A small network was shown many inputs. Here are its activations along a few directions, one row for each input.
In each table, some parts of the input vary, and every possible input appears once, in random order.
Descriptions start from the smaller parts, as in this example, which fits no table here: values(3) and (point or ring(11) or (line(4) and ring(8))).
Shared parts are said once, and a part with two or three values counts as separate values.
(in the rows, 128 means zero)

A family of inputs:
row 1: [164 113 153 100 129 114  99 126 124 152 144]
row 2: [112  81 201 138 182  81 140 106 125 112 161]
row 3: [136 142 109 161 109 131 139 115 114 138 106]
row 4: [116 155  88 165 113 149 145 128 122 122  96]
row 5: [122 127 104  67 117 151 131 160 146 121 140]
row 6: [ 60 120 151 241 160 105 169  95 116  71 119]
row 7: [139 132 131  74 120 143 103 154 162 128 145]
row 8: [154 130 138 154 120 120 111 107 114 151 114]
row 9: [167 120 151 130 131 109 107 107 108 158 135]
row 10: [103 153  79 130 112 159 152 149 129 116 109]
row 11: [107 131  80  90 115 150 153 152 126 125 126]
row 12: [154 133 152  84 127 125  87 138 150 141 140]
Q: What do these inputs look like to the network?
A: values(2) or ring(10)
Q: Which of the alternatives is row 2?
A: values(2)

A family of inputs:
row 13: [138 148  61  79 105 162 159 155 115 152 110]
row 14: [187 117 153 127 105 115  95 106 125 165 129]
row 15: [118 169  84 130 100 172 113 159 151 107 116]
row 16: [ 78 149  72 225 120 144 188 110  97  98  82]
row 17: [168 148 175 154 128 112  73 103 144 149 112]
row 18: [ 58  97 152 209 175  98 190  98 106  81 135]
row 19: [195 120 138 104 129 113 114 112  97 190 124]
row 20: [ 92 123 181 118 165 113 117 137 175  90 147]
row 21: [117 144  57  84  97 158 137 153 115 139 118]
row 22: [109  90 159  86 141 117 141 141 156 103 165]
row 23: [130 123 147 243 135  92 150  71  75 136 101]
row 24: [101  90 142  70 154 113 136 144 124 116 166]
row 25: [178 139 163 150 121 118  72 109 126 149 132]
row 26: [122  92 147  65 163 117 157 146 125 129 158]
row 27: [101 112 168 111 159 118 116 143 157  86 168]
row 28: [126 146  71 103  81 168 140 153 148 125 113]
row 29: [176 116 135 109 119 110  93 111  96 177 133]
row 30: [109 179 101 137 108 165 112 154 170 110  95]
Q: What do these inputs look like to the network?
A: values(3) and (point or line(5))
Q: Changing only the values(3) part turns row 26 into row 13. The same change can be made to row 24. Which row results?
A: row 21

A family of inputs:
row 31: [ 90 100 121 237 137 104 186  86  75 106 116]
row 32: [127 108 155  28 138 136 106 168 184 117 168]
row 33: [ 79 119  51 108 102 162 192 156 111  99 131]
row 34: [ 84 148 121  90 131 160 116 177 195  71 145]
row 35: [ 94 133 197 217 164 105 106 100 160  73 131]
row 36: [150 157  41 167  63 162 146 118  93 155  88]
row 37: [146  93 237 156 169  71  97  90 145 121 161]
row 38: [ 58 152  74 114 123 162 169 168 154  79 116]
row 39: [136  86 134   9 140 125 120 161 133 144 181]
row 40: [123 195  67 172  87 168 123 133 135 133  72]
row 41: [106 110  87  52 146 141 185 160 111 136 137]
row 42: [185 149  82 108 105 142 133 121  91 193  92]
row 43: [ 64 136 143 240 156 112 161  97 122  83  98]
row 44: [209 146 160  81  97 132  49 133 158 174 126]
row 45: [219 120 136  61  99 120  61 123 108 201 139]
row 46: [156 192 121 147  95 164  63 145 169 127 104]
row 47: [121  92 163 183 180  80 179  86  70 142 126]
row 48: [157  68 215 135 173  57 112  83  91 150 175]
Q: Changing only one part turns row 42 into row 41. The same change can be made to row 46. Which row results?
A: row 34
Q: What do these inputs look like to the network?
A: values(3) and ring(6)
Q: Change only the values(3) part in row 37. List by row number the other rows that result.
A: row 32, row 44
Q: Start at row 47 and move only the ring(6) part, one step at a time. The first step leads to row 31. Which rows follow, in order?
A: row 43, row 35, row 37, row 48

A family of inputs:
row 49: [196 150 119  94  91 139  90 131 122 179 128]
row 50: [141 111 158  49 142 123  86 159 151 136 165]
row 51: [ 63 165 102 207 112 151 141 135 150  60 103]
row 52: [163 145  73  83  87 145 128 138 110 175  99]
row 53: [113 124 102 201 119 123 161  96  81 141  94]
row 54: [ 93 111 193 161 177  89 137 110 131 102 144]
row 55: [151 129 145 214 132 111 132  93  96 140 110]
row 56: [ 91 117 105 176 149 120 174 108  91 113 125]
row 57: [146 118 202 191 159  90 105  85 132 121 123]
row 58: [ 74  88 149 147 162 101 184 116 125  92 153]
row 59: [186 125 165  76 113 120  50 124 157 160 151]
row 60: [124  92 125  38 132 138 146 165 143 121 163]
row 61: [142 132  82  60 119 152 139 155 114 144 132]
row 62: [109 184  73  97  98 191 118 177 189 109 103]
Q: Changing only one part turns row 58 into row 60. The same change can be made to row 53. Which row results?
A: row 52
Q: What do these inputs look like to the network?
A: values(2) and (point or ring(6))
